[ 99 132  91 118 142] = (61)
[ 99 133 147 140 142] = (59)
[ 94 133 148 141 139] = (77)
tail: [ 99 133 147] -> [140 142]
tail: [133 147] -> [140 142]
tail: [ 94 133 148] -> [141 139]
tail: [148 141] -> [139]
tail: [133 148] -> [141 139]
q: [ 99 132  91 118 142] -> (61)

[188 152 163  88  71  70 148 195 105 161 195 182 153 194 145 160 172 173
  99  57 172 127 175 138  90  61 161 102 110 161 135 158 159 198 105  77
 120] -> (14)
[156 172 147  81 191 119 184  66 179 172  75 145  77 137 132 173 123  57
 187  61 177 148 100  99 153 104 156 128 124 182 180  99 189 115 130 134
 117] -> (196)
[156 172 147  83 191 119 184  66 179 172  75 145  77 137 132 173 123  57
 187  61 177 148 100  99 153 104 156 128 124 182 180  99 189 115 176 134
 117] -> (7)
[173 106 193 124 106 172 139  77 111 122  96 117 184 144 187  83 189 186
 172  97 160 167 175 199  67 167  60 103 197 149  77 123 178 177 141 159
  91] -> (29)
[144 195 161 143 137  83  80 117 108 122 156 156 167 179 177 176 187 156
 149 175 102 191 104 129 133 112 155  77 152  74 132 176 114  90 197 156
  60] -> (97)
[173 130 110 179 147  91 157 196 105 109 140 145 166 115 182  63 196  68
  91 150 117 155  77 128 133 112  93 191 151 100 197 180 101 199 192  96
  66] -> (180)
[ 92 142 149 117 104  81 147 166  58 104 133 143  69 130 142  67 117  83
 183 196  83  79 119 158 110 157 137 123 130 154  89  86 127 182 100  97
  86] -> (68)
[190 145 177  65 108 110  92 156 139 101 151 101 113  89 186 167  86 123
 165 127 174  87 122 117  84 106 170  61 190  76 112 193  71  62 185  74
 119] -> (197)
[ 93  63 130 123 147  91 156 196  86  75 198 134 150 100 185 173 119 137
 183  57  97 151 161 154  94 180 123 196 171 112  78  75 123 132 189  73
  93] -> (86)
[173 130 110 179 147  91 157 196 105 109 140 145 166 115 182  63 196  68
  91 150 117 155  77 128 133 112  93 103 142 134  86  84  81  72 132 189
 145] -> (146)
[ 61 100 120 134  69  85  77  83  68 142 150 101 166 117 140 103  87  95
 138  71 119 110 156  73 189  71 142 107 123  97 177  91 112 104  71  57
 146] -> (139)
[198 172 104 148  63 167  88 166 107 180 160 188 159  95 173  79  60 172
 111  67 167  87 199  57 186 165  88  75 174 185 169  73 144 176  68 181
 162] -> (117)
tail: [187 156 149] -> [175 102 191 104 129 133 112 155  77 152  74 132 176 114  90 197 156  60]
tail: [151 161] -> [154  94 180 123 196 171 112  78  75 123 132 189  73  93]
tail: [123 130 154  89] -> [ 86 127 182 100  97  86]
tail: [150 101] -> [166 117 140 103  87  95 138  71 119 110 156  73 189  71 142 107 123  97
 177  91 112 104  71  57 146]
tail: [130 142  67 117  83] -> [183 196  83  79 119 158 110 157 137 123 130 154  89  86 127 182 100  97
  86]
tail: [130 154] -> [ 89  86 127 182 100  97  86]
tail: [ 67 117] -> [ 83 183 196  83  79 119 158 110 157 137 123 130 154  89  86 127 182 100
  97  86]

[163 162 130 101 137 135 111 117 149 157 162 102 155 131 126  91 113 151
 108  96  97 122 108 110 157 129 105 101 142 103 123] = (91)
[113 116 157 125 156 157 115 145 122 120 110 130 119 131 154 162 157  98
 118 123 129 166 132 117 117 109 144 130 133 136 152] = (69)
[110 109 116 144 102  98 149 141 115 110 103 146 106 139 126  90 113 151
 155 156 154 119 129 152 108 109 129  96 111 138 128] = (145)
[134 128 143 105 130 120 136 153 139 127 109 142 119 105 148 114 138 124
 155 123 129 165 132 141 120  86  84  96 112  96 149] = (127)
[121 110 145 164 141 132 175 158 148 114 114 179 116 168 151 126 140 171
 183 170 176 123 174 174 106 152 160 165 113 170 156] = (132)
tail: [131 154 162 157] -> [ 98 118 123 129 166 132 117 117 109 144 130 133 136 152]
tail: [123 129 166 132] -> [117 117 109 144 130 133 136 152]
tail: [ 96 112] -> [ 96 149]
tail: [132 175 158] -> [148 114 114 179 116 168 151 126 140 171 183 170 176 123 174 174 106 152
 160 165 113 170 156]
tail: [126  90 113 151] -> [155 156 154 119 129 152 108 109 129  96 111 138 128]

[128 120 111 109 106 101 116 125 123 134 126 138 141 129 145 165 150 136
 166 110 129 141 102 139 131 131 117 102 145 142 119 145 139 138 136 138
 120 138 124 146 154 156 113 136 130 135 160 150 141 138] = (99)
[137 143 129 126 135 105 108 135 142 120 137 142 131 124 129 157 131 127
 133 149 139 110 116 118 131 130 117 105 140  95 139 121 142 124 132 129
  90 111 135 134  87  92  83 130 124 161 156 113 147 122] = (55)
[137 143 129 126 135 105 108 135 142 120 138 142 131 124 129 157 131 127
 133 149 139 110 116 118 137 116 117 105 140  95 139 121 142 124 132 129
  90 111 135 134  87  92  83 130 124 161 156 113 166 148] = (119)
tail: [124 146] -> [154 156 113 136 130 135 160 150 141 138]
tail: [109 106] -> [101 116 125 123 134 126 138 141 129 145 165 150 136 166 110 129 141 102
 139 131 131 117 102 145 142 119 145 139 138 136 138 120 138 124 146 154
 156 113 136 130 135 160 150 141 138]
tail: [135 160 150 141] -> [138]
tail: [131 131] -> [117 102 145 142 119 145 139 138 136 138 120 138 124 146 154 156 113 136
 130 135 160 150 141 138]
tail: [137 142] -> [131 124 129 157 131 127 133 149 139 110 116 118 131 130 117 105 140  95
 139 121 142 124 132 129  90 111 135 134  87  92  83 130 124 161 156 113
 147 122]

[146 132 144 140 145 151 129 106  94 141 106 122 149 142 145 131 159 137
 141 143 110 107 141 131  88  85 151  89 161] = (104)
[127 169 128 129 140 106 125 126 132 190 131 180 122 128 128 191  96 192
 194 127 185 152 128 173 186 178 135 187 117] = (75)
[146 132 144 140 145 151 129 106  94 141 106 122 149 142 110 131 159 137
 141 143 110 107 104 131  88  85 151  89 161] = (27)
[146 132 144 140 145 151 129 106  94 141 106 181 122 128 128 131 159 137
 141 143 110 107 104 131  88  85 151  89 161] = (19)
tail: [180 122 128 128] -> [191  96 192 194 127 185 152 128 173 186 178 135 187 117]
tail: [181 122] -> [128 128 131 159 137 141 143 110 107 104 131  88  85 151  89 161]
tail: [143 110 107 141] -> [131  88  85 151  89 161]
tail: [141 106 181] -> [122 128 128 131 159 137 141 143 110 107 104 131  88  85 151  89 161]

[124 110 131 117 117 116 128 130 129 111 134 117 129 125 133 127 120] -> (130)
[133 115 130 118 121 121 126 132 118 108 136 129  99 122 118 116 127] -> (107)
[130 122 130 118 125 124 128 132 122 105 128 125 109 119 122 117 126] -> (72)
[136 100 132 108 112 113 125 137 129 111 134 118  73 116 109 104 123] -> (17)
[128 110 130 117 117 116 127 132 121  90 134 117 104 116 124 114 120] -> (101)
[129 105 130 116 114 114 127 135 119  88 138 117  98 116 122 112 119] -> (26)
tail: [130 118 121 121] -> [126 132 118 108 136 129  99 122 118 116 127]
tail: [122 130] -> [118 125 124 128 132 122 105 128 125 109 119 122 117 126]
tail: [110 130 117 117 116] -> [127 132 121  90 134 117 104 116 124 114 120]
tail: [124 110 131] -> [117 117 116 128 130 129 111 134 117 129 125 133 127 120]
tail: [129 111 134 117] -> [129 125 133 127 120]
tail: [112 113 125 137] -> [129 111 134 118  73 116 109 104 123]
tail: [128 132] -> [122 105 128 125 109 119 122 117 126]

[122 163 126 146 146 127 117 144 142 126 150 130 177 124 143 140 112 105
 164  90 118 139 134 104] -> (115)
[155 122 130 171 132 113 135 106 109 155 150 146 104 144 139 153 105 152
  89 103 152 130 112 109] -> (20)
[144 106 156 193 162  93 135 125  93 149 157 136 134 136 139 134 105 156
  72 110 157 142 106 108] -> (84)
tail: [140 112 105] -> [164  90 118 139 134 104]
tail: [113 135 106 109 155] -> [150 146 104 144 139 153 105 152  89 103 152 130 112 109]

[123 131 125 141 128 121 121 128 132 137 127 114 139 118]  (23)
[128 123 109  82 164 111 149 148 157 138 149 144 144 144]  (169)
[128 142  62  76 143 110 137 129 170  98 118 159 123 111]  (33)
[120 102 143 157 153 111 142 137 157 121 148 123 139 175]  (67)
[129 141  61  82 164 111 148 148 169 100 119 161 122 113]  (198)
[117 122 138 121 126 114 149 146 137 128 121 111 124 126]  (168)
[122 134  93  86 162 112 133 131 153 140 146 125 152 137]  (162)
[123 122 144 118 123 112 143 146 139 125 117 113 127 123]  (165)
[132 115 123  87 162 116 151 163 157 134 146 160 132 148]  (194)
[128 143  61  74 139 110 142 126 167 100 119 160 122 112]  (98)
tail: [ 82 164 111 149 148] -> [157 138 149 144 144 144]
tail: [122 138] -> [121 126 114 149 146 137 128 121 111 124 126]
tail: [110 142] -> [126 167 100 119 160 122 112]

[153 153 161 107 153 115 154 154 126 109 129 103 103 122 132 111 152 156
 126 115] = (79)
[140 115 112 161 116 146 141 131 138 154 154 158 161 131 141 157 114 127
 137 144] = (76)
[156 126 112 160 123  86 154 153 148  86 182  86  89 142  87 124 123  96
  75  85] = (24)
[132 101  94 170 101 150 145  92 111 159 167 167 169 131 134 170  99 108
 132 149] = (2)
[132 130 136 134 129 139 120 106 116 132 138 134 132 112 136 139 128 135
 139 139] = (158)
[123 122 124 128 118 135 119  92 112 125 151 129 125 107 123 143 119 114
 130 137] = (81)
tail: [96 75] -> [85]
tail: [154 153] -> [148  86 182  86  89 142  87 124 123  96  75  85]
tail: [ 92 112] -> [125 151 129 125 107 123 143 119 114 130 137]
tail: [112 161] -> [116 146 141 131 138 154 154 158 161 131 141 157 114 127 137 144]
tail: [116 146 141 131] -> [138 154 154 158 161 131 141 157 114 127 137 144]

[135 105 101  99 123  97 132 129  89 119 127 153 129 123 158 119 147 109
 116 107 117 128 117 164 126 167 169 102] = (63)
[169 132 101  99 123  97 132 129  89 119 127 153 129 123 117 116 146 101
  91 128 137  95 128 131 156 115 117 114] = (108)
[168 132 113  93 105 107  88 150 143 146  97 180  99 101 143  77 127 109
  60  69  91 116  78 156 120 145 149 122] = (41)
[135 105 101  99 123  97 132 129  89 119 127 153 129 123 117 116 146 109
 116 106 137  95 128 131 156 115 117 114] = (60)
tail: [168 132] -> [113  93 105 107  88 150 143 146  97 180  99 101 143  77 127 109  60  69
  91 116  78 156 120 145 149 122]
tail: [109 116 107] -> [117 128 117 164 126 167 169 102]

[156 118 126 138 129 122 137 120 159 127 141 150 135 101 109 121 109 160
 145 125 134 132 127 120 154 132 117 125 126 123 116  92 135 118 124 127
 142 115 125 108 116 118 122 131 106 134 130 135 119 125 128 133 127 131
 111 107 120 152 100 113 127 120] -> (62)
[137 152 133 139 119 107 120 132 146 139 122 113 114 161 125 138 114 149
 142  98 115 125 135 151  91 129 124 112 106 143 140 186 170  90 135 118
 135 155 121 168 137 111 128 135 129 109 122 119 135 134 127 133 148 104
 140 130 138 125 122 131 162 135] -> (49)
[110 167 126 125 131 110 123 180 158 124 120 140 117 118 133 112 100 132
 126 157 124 141 132 114 151 130 129 125 105 130 126 109 155 110 147 141
 115  63 129 129 132 140 143 133 145 126 126 113 141 147 130 110 129 144
 132 145 129 118 135 100 107 124] -> (57)
[141 131 128 118 142 132 123 127 199 130 136 158 157 121 123 118 121 121
 126 129 127 125 142 139 116 115 135 116 109 126 127 109 139 143 121 126
 131 120 125 107 124 131 134 132 145 126 124 105 132 135 144 107 126 145
 126 133 130 121 150 148 103 115] -> (138)
tail: [137 111] -> [128 135 129 109 122 119 135 134 127 133 148 104 140 130 138 125 122 131
 162 135]
tail: [125 107] -> [124 131 134 132 145 126 124 105 132 135 144 107 126 145 126 133 130 121
 150 148 103 115]
tail: [126 109] -> [155 110 147 141 115  63 129 129 132 140 143 133 145 126 126 113 141 147
 130 110 129 144 132 145 129 118 135 100 107 124]
tail: [127 133] -> [148 104 140 130 138 125 122 131 162 135]
tail: [133 145 126] -> [126 113 141 147 130 110 129 144 132 145 129 118 135 100 107 124]

